z_984: [  0  16 -46  -8  53  52  20  -1  -1 -36]
z_858: [-31  11  -6 -20  44  42  -2 -30 -29 -33]
z_27: [-11   4 -39 -46  57  42   9 -39 -23 -54]
z_570: [ -9   6 -38 -47  58  46   8 -32 -22 -53]
len: [-11   4 -39 -46  57  42   9 -39 -23 -54] | 10
len: [  0  16 -46  -8  53] | 5
len: [-31  11  -6 -20] | 4
len: [-11   4 -39 -46  57] | 5

z_935: [ -9   2 -16  -2  30 -22   9  38 -25   8 -23  -7 -12]
z_725: [ -9   2 -16  -2  30 -22   9  38 -25   8 -23  -7 -44]
z_449: [  0  16  -1 -11  18  22  18   9  -3  11  19   1 -14]
z_58: [ -8  12  -6   1   7   1 -14  -4  -5   5   0 -13   7]
z_413: [  0  16   0 -11  18  24  18   9  -3  11  17  -1 -16]
len: [ -9   2 -16  -2  30 -22] | 6
len: [  0  16  -1 -11  18  22  18   9  -3  11  19   1 -14] | 13
len: [ -9   2 -16  -2  30 -22   9] | 7
len: [  0  16  -1 -11] | 4

z_884: [  4   4  32 -23  36  -4]
z_445: [ -8 -23  34 -11  16  43]
z_926: [  8 -25   5   0  28   1]
z_124: [-26  -6  51  30   7  -7]
z_875: [-24  10  -4  20 -31   6]
z_953: [16 13 -3 14 -3  4]
z_866: [-26  36  51  30   7  -7]
z_967: [  3 -32  14   9 -19   6]
z_367: [-50 -15  21 -13  -8 -24]
z_661: [  4   4  10 -23  36  -4]
z_686: [ -7 -18 -20 -24   2  18]
len: [16 13 -3 14] | 4
len: [-24  10  -4  20 -31] | 5
len: [4] | 1

z_819: [-22  -3 -19  33 -22  48  57  36  -3 -22  -4 -39]
z_296: [-25  -2 -12  36 -31  48  52  18   0 -31 -10 -40]
z_370: [-23  -2 -15  34 -27  48  53  28  -1 -27  -8 -40]
z_271: [-22  -3 -23  33 -19  48  59  44  -4 -19  -1 -40]
z_516: [-22  -3 -23  33 -19  48  59  44  -4 -19  -1 -39]
len: [-22  -3 -23  33 -19  48  59  44  -4 -19  -1] | 11
len: [-22  -3 -19  33 -22  48  57  36] | 8
len: [-23  -2 -15  34 -27  48  53] | 7
len: [-23  -2 -15  34 -27] | 5
len: [-22  -3 -19  33 -22  48  57] | 7
len: [-22  -3 -23  33 -19  48] | 6

z_790: [-22 -26 -15 -11 -27  -2 -13 -13 -12 -26  -7  -7   1 -20 -25 -27   4  -3
   1 -20 -14   2 -17 -12  -8 -26 -26 -18 -17  -8 -11 -12 -21  -9  -9 -22
 -10 -21 -14 -22   7 -20   2   4 -20 -16 -26 -23]
z_429: [-39 -29  54 -50 -17 -41 -56  51 -53  19  58  59 -29 -38 -29  -9  36  48
 -37  39 -52 -34 -44 -51 -41   1   1 -49 -49  56  53  55  39 -53  54  21
  55 -39 -52 -42   9  38  35  32 -38  40 -25 -31]
z_793: [-1 -2  2  0 -2  1 -1  1 -1 -1  2  2  2 -1 -2 -2  2  2  0 -1 -2  1 -3 -4
  1 -2 -2 -1 -1  3  3  2  0 -3  2 -2  1 -1 -1 -2  2 -1  1  2  0  2 -2 -1]
len: [-22 -26 -15 -11 -27  -2 -13 -13 -12 -26  -7  -7   1 -20 -25 -27   4  -3
   1 -20 -14   2 -17 -12  -8 -26 -26 -18 -17  -8 -11 -12 -21  -9  -9 -22
 -10 -21 -14] | 39
len: [-39 -29  54 -50 -17 -41 -56  51 -53  19  58  59 -29 -38 -29  -9  36  48
 -37  39 -52 -34 -44 -51 -41   1   1 -49 -49  56  53  55  39 -53  54  21
  55 -39 -52 -42   9  38  35  32 -38  40 -25 -31] | 48
len: [-22 -26 -15 -11 -27  -2 -13 -13 -12 -26  -7  -7   1 -20 -25 -27   4  -3
   1 -20 -14   2 -17 -12  -8 -26 -26 -18 -17  -8 -11 -12] | 32
len: [-1 -2  2  0 -2  1 -1  1 -1 -1  2  2  2 -1 -2 -2  2  2  0 -1 -2  1 -3 -4
  1 -2 -2 -1 -1  3  3  2  0 -3  2 -2] | 36
len: [-39 -29  54 -50 -17 -41 -56  51 -53  19  58  59 -29 -38 -29  -9  36  48
 -37  39 -52 -34] | 22
len: [-22 -26 -15 -11 -27  -2 -13 -13 -12 -26  -7  -7   1 -20 -25 -27   4  -3
   1 -20 -14   2 -17 -12  -8 -26 -26 -18 -17] | 29

z_835: [  6  24   2   7 -21   0   7  35  11   5   0]
z_789: [  0 -26  -2  -2  21   0  -1 -17  -3   1  -2]
z_75: [  2 -12   0   5  36   0  -5  -4   6  -2 -20]
z_289: [ -9  10   0  -7 -18  -2  -8 -45  -6 -13  -5]
z_556: [ -9  12   0  -7 -21  -2 -10 -42  -3 -14  -8]
len: [  6  24   2   7 -21   0   7  35  11   5   0] | 11
len: [-9 12  0 -7] | 4
len: [  6  24   2   7 -21   0   7  35  11   5] | 10

z_24: [-18 -15  17  32 -20 -21 -24  18   6  -8   0 -41  -3  14 -24  12  -2  10
   9 -43 -29  11  -8 -11   4  11  11 -28 -28  38  24  -6  -9 -26 -12  23
   2 -22   7   9  40 -32 -10  17 -10  -5  27  -6  -2 -12  38 -11  21  -5
  28 -24  -8   9]
z_239: [-13 -11  19  18 -11 -13   2  37   3 -11  10 -39   5  16  -6  40   1  -2
 -16 -24  11  10   9 -23  -8 -16  -3   9 -33   2  14  -2  -1 -41 -32  10
  16 -19  15  -2  12 -18  17 -13   7 -25  -2   6  -5  -2  34  -8   3 -10
  16  -8 -19  17]
z_930: [  0  10 -11   1  10 -22  -5  26   7   7 -23  20  20  24  24  20 -19   7
 -15   0  -2 -25 -17  41 -16 -20  29 -10 -31   0 -18 -18  -2 -14   3  36
  -7  -9 -13   0  -1 -24   2  -3  -2   9  -3  -9   0  24   4  13  -7  -8
  14   2 -16 -24]
len: [-18 -15  17  32 -20 -21 -24  18   6  -8   0 -41  -3  14 -24  12  -2  10
   9 -43 -29] | 21
len: [-13 -11  19  18 -11 -13   2  37   3 -11  10 -39   5  16  -6  40   1  -2
 -16 -24  11  10   9 -23  -8 -16  -3   9] | 28
len: [-13 -11  19  18 -11 -13   2  37   3 -11  10 -39   5  16  -6  40   1  -2
 -16 -24  11  10   9 -23  -8 -16  -3   9 -33   2  14  -2  -1 -41 -32  10
  16 -19  15  -2  12 -18  17 -13   7 -25  -2   6  -5  -2  34  -8   3 -10
  16  -8 -19  17] | 58
len: [  0  10 -11   1  10 -22  -5  26   7   7 -23  20  20  24  24  20 -19   7
 -15   0  -2 -25 -17] | 23
len: [-18 -15  17  32 -20 -21 -24  18   6  -8   0 -41  -3  14 -24  12  -2  10
   9 -43 -29  11  -8 -11   4  11  11 -28 -28  38  24  -6  -9 -26 -12] | 35
len: [-18 -15  17  32 -20 -21 -24  18   6  -8   0 -41  -3  14 -24  12  -2  10
   9 -43 -29  11  -8 -11   4  11  11 -28 -28  38  24  -6  -9 -26 -12  23
   2 -22   7   9  40 -32 -10  17 -10  -5  27  -6  -2 -12  38 -11  21  -5
  28 -24  -8   9] | 58
len: [  0  10 -11   1  10 -22  -5  26   7   7 -23  20  20  24] | 14

z_108: [-27  45 -48 -19 -47  33  45  40 -14 -31 -31 -28  34 -45  23  28   4  -1
 -45 -40 -47 -45 -32 -49 -34  -4  39 -15 -42  50 -40   0  27  16 -37  47
 -46 -32 -26  42 -42  -8 -21 -24  43 -27 -48 -47 -25 -46  46  15  52 -41
 -30]
z_549: [-2  0 -1 -2 -1 -2 -1 -2  0 -1  0  0 -2 -2 -2 -2  0  0 -1  0 -1 -1  0 -2
 -2 -2 -2 -2  0 -1 -1  0  0 -2  0 -2 -1  0 -2 -2  0 -2 -2  0 -2  0 -1 -1
  0 -1 -1  0 -1 -1  0]
z_214: [-38  -8  -6 -40  -8 -32 -14 -37  35 -33  22  26 -29 -22 -46 -38  36  36
  -2  14 -17 -15  21 -10 -34 -49 -33 -42  14 -10 -20  34  28 -49  21 -23
  -8  19 -40 -34  14 -46 -42  27 -33  30  -2 -14  28 -15  -1  33 -11 -19
  23]
z_633: [-38  -6  -6 -40  -8 -32 -14 -37  35 -33  22  26 -29 -22 -46 -38  36  36
  -2  14 -17 -15  21 -10 -34 -49 -33 -42  14 -10 -20  34  28 -49  21 -23
  -8  19 -40 -34  14 -46 -42  27 -33  30  -2 -14  28 -15  -1  33 -11 -19
  23]
z_567: [ -8  -9  -3 -12  -4  -8  -6 -11   2  -9   0   1  -8  -4 -12  -9   2   2
  -3  -1  -4  -5   0  -2  -9 -13 -10 -12   0  -7  -7   1   1 -13   1  -9
  -4  -1 -10 -12   0 -13 -11   1 -11   2   0  -4   2  -5  -4   2  -9  -6
   0]
z_67: [-15  -6  -5 -14  -5 -15 -10 -16   6 -12   3   4 -14  -9 -18 -17   6   5
  -4   1  -8  -7   3  -6 -13 -18 -15 -15   0  -9  -9   4   2 -19   2 -12
  -6   2 -15 -15   1 -16 -16   4 -15   4  -5  -7   3  -8  -6   4  -8  -8
   4]
z_84: [ -5  -4   4   0   4 -16 -15 -14   3   1   7   7 -17  -2 -13 -16   1   2
   5   6   1   4   7  -1   0  -5 -15  -1   6 -13   4   2  -6 -11   6 -14
   4   7  -2 -12   5  -3  -2   7 -14   4  -1   2   4   3 -13  -5  -9   4
   7]
len: [-38  -6  -6 -40  -8 -32 -14 -37  35 -33  22  26 -29 -22 -46 -38  36  36
  -2  14 -17 -15  21 -10 -34 -49 -33 -42  14 -10 -20  34  28 -49  21 -23
  -8  19 -40 -34  14 -46 -42] | 43
len: [-27  45 -48 -19 -47  33  45  40 -14 -31 -31 -28  34 -45  23  28   4  -1
 -45 -40 -47 -45 -32 -49 -34  -4  39 -15 -42  50 -40   0  27  16 -37  47
 -46 -32 -26  42 -42  -8 -21 -24  43 -27 -48 -47 -25 -46  46  15  52 -41
 -30] | 55

z_290: [ -3  25  17  21  -7 -49   9]
z_280: [18  1  3  1  5  4 10]
z_387: [ 24 -39 -19 -26 -23  26  27]
z_32: [ 16 -20 -11 -10 -11   7  -9]
z_477: [17 -9  4 -2 -1 25  6]
z_114: [-18  13  11   7   6   7   6]
z_736: [  8  11   8   7  11   5 -13]
z_844: [-13   5  -2  -5   8  -1  31]
z_10: [ 10  -1   4   4 -17 -15  -5]
z_446: [-23  -8  -4  -5 -13  -9  27]
z_833: [ 10 -19 -15 -14  -2   8  10]
z_762: [-12 -17 -14 -14 -17  -4  13]
len: [18  1] | 2
len: [-13   5] | 2
len: [-23  -8  -4] | 3
len: [-12 -17 -14 -14] | 4
len: [-12 -17 -14 -14 -17] | 5
len: [ 8 11  8  7 11  5] | 6
len: [10 -1  4  4] | 4

z_193: [ 20  25  38 -20 -30  15]
z_758: [-18  -1  -4 -34 -47  17]
z_64: [ -8  13  27 -33 -39  20]
z_596: [  8   0 -45 -33 -29   3]
len: [-18  -1  -4] | 3
len: [-8 13 27] | 3
len: [-18  -1] | 2
len: [ 20  25  38 -20] | 4
len: [  8   0 -45 -33] | 4
len: [-18  -1  -4 -34] | 4

z_119: [  6  -4  29  23  14 -23 -17 -12  -7  12 -47  12 -39  46 -12]
z_543: [ 14  14 -35 -13  24  23  12 -23 -41  21   6  32   6   4  42]
z_106: [  7  30  15 -22 -20 -19  27  37 -25   5 -24  28  22  17  -4]
z_982: [-21   7  43  30  11  22  33  -8 -27  -4  19  -2   2 -22 -48]
z_372: [ 36 -25 -26  39  12 -24  15  16 -15 -32  34   2   0  -9  -7]
len: [  7  30  15 -22 -20 -19  27  37 -25   5 -24  28  22] | 13
len: [  7  30  15 -22 -20 -19  27  37 -25   5 -24  28  22  17  -4] | 15
len: [  7  30  15 -22] | 4
len: [ 14  14 -35 -13  24  23  12 -23 -41  21] | 10

z_240: [ 35  14 -16   9  -8]
z_695: [ 8 45  5 29 -5]
z_37: [ 8  3  5 29 -5]
z_167: [32  2 27  5  9]
z_7: [32  2  9  5  9]
z_300: [  5   1  26 -13  16]
z_550: [  5   1  26 -13  -8]
len: [32  2  9  5] | 4
len: [ 8 45] | 2
len: [32  2] | 2
len: [5 1] | 2
len: [ 8  3  5 29] | 4
len: [ 35  14 -16   9  -8] | 5
len: [ 8 45  5 29] | 4

z_625: [ 23  28  -1  -6 -21]
z_595: [-13  48 -17   0  34]
z_534: [-13  24  -9  18  10]
z_618: [ -9  36 -21   7  12]
z_203: [-18  -1   1  -1  23]
z_636: [-11 -20 -15 -34   2]
z_592: [  3 -22   5 -21 -16]
z_531: [ 18  -6 -14 -20   1]
len: [-18  -1   1  -1  23] | 5
len: [23 28 -1 -6] | 4

z_693: [  5 -36  28 -14  16]
z_809: [  2 -49  24 -23  25]
z_492: [-16  30  12 -13 -34]
z_893: [  7 -52  20   7  35]
len: [  5 -36] | 2
len: [  5 -36  28 -14  16] | 5
len: [  5 -36  28 -14] | 4
len: [-16  30  12 -13 -34] | 5
len: [  7 -52  20   7] | 4

z_512: [  8  42 -18 -12 -18  28   2  12  23 -15  -3  -7   8 -11  17   6  57   2
  33 -11 -16  -2  29  -4  52  50  51  30  -9 -15 -16  52  -5  33   0  40
   7  30  10  57  40  -1  16  46  23  -2 -15  37  30]
z_687: [-20  30 -13   6   5  23  17  18 -16  14   9   3 -20   1 -24   4  42 -22
  24  -9 -21 -23  21 -22  25  43  11  29  -3   7  10  35 -25  -4  -2  25
  -2 -18   4  38  21 -12  11  32  -2   7  -6  26  12]
z_702: [-20  30 -13   6   5  23  17  18 -16  14   9   3 -20   1 -24   4  42 -22
  24  -9 -21 -23  21 -22  25  43  11  29  -3   7  10  35 -25  -4  -2  25
  -2 -18   4  38  21 -12  11  32  -2  12  -4  17  16]
len: [  8  42 -18 -12 -18  28   2  12  23 -15  -3  -7   8 -11  17   6  57   2
  33 -11 -16  -2  29  -4  52  50  51  30  -9 -15 -16  52  -5  33   0  40
   7  30  10  57  40  -1  16  46  23  -2 -15  37  30] | 49
len: [-20  30 -13   6   5  23  17  18 -16  14   9   3 -20   1 -24   4  42 -22
  24  -9 -21 -23  21 -22  25  43  11  29  -3   7  10  35 -25  -4  -2  25
  -2 -18   4  38  21 -12  11  32  -2   7  -6] | 47

z_66: [-37 -22 -30 -47 -39 -24 -27 -10  -2 -50]
z_697: [ -9  -1  -6 -10  10  17 -19  -9 -24  14]
z_63: [  7  -5  -8 -11 -17 -10  -2   7  12 -14]
z_257: [ 51 -20 -37 -34 -27  18 -40  33 -28  10]
z_35: [  7  -5  -8 -11 -17 -10  -2  12  12 -14]
len: [-37 -22 -30 -47 -39 -24 -27 -10  -2 -50] | 10
len: [-37 -22 -30 -47 -39 -24 -27 -10  -2] | 9

z_850: [-11  -2  22 -21  -6  10]
z_160: [ -7  -4 -19 -13 -12   0]
z_457: [ 20   1 -12   8  33   4]
z_601: [ -7   8 -36 -17 -10  50]
z_533: [ 20   5  14  -2 -28 -12]
z_709: [-15  -7  27 -23   6  -5]
z_138: [  2   8  -1 -36  -6  -9]
z_717: [-13  40 -26  -3 -11  -3]
z_42: [ 24 -44   6  -7   3  11]
z_566: [ 19  15  -1  -7 -15  -5]
len: [ 20   1 -12   8] | 4
len: [ -7  -4 -19] | 3
len: [ 20   1 -12   8  33] | 5

z_210: [ 19 -53  15  -4  41]
z_283: [ 19 -53  -4 -38  49]
z_837: [ 19 -53  -4 -38  46]
z_131: [ 19 -53  -4 -38  36]
len: [ 19 -53  -4 -38  49] | 5
len: [ 19 -53  15  -4] | 4
len: [ 19 -53  -4 -38  36] | 5
len: [19] | 1
len: [ 19 -53  -4 -38] | 4
len: [ 19 -53  -4 -38] | 4
len: [ 19 -53  -4 -38] | 4

z_571: [-26  22 -27   8 -11   2 -10]
z_831: [-36  28 -53  47  12  14  18]
z_70: [-30  50  35 -18 -11   4 -29]
z_361: [ -5  36  37  41 -32  25 -26]
z_988: [-30  50  35 -18 -11 -44 -29]
z_476: [-36 -25 -53  47  12  14  18]
z_48: [ -3  24  41 -26  52  16  57]
z_468: [ -5  36  37  41  -2 -46  -2]
len: [ -5  36  37  41 -32  25 -26] | 7
len: [-26  22 -27   8] | 4
len: [-30  50  35 -18] | 4
len: [-36  28 -53  47  12  14] | 6
len: [-26  22 -27   8 -11] | 5
len: [-30  50] | 2
len: [-5 36 37 41 -2] | 5

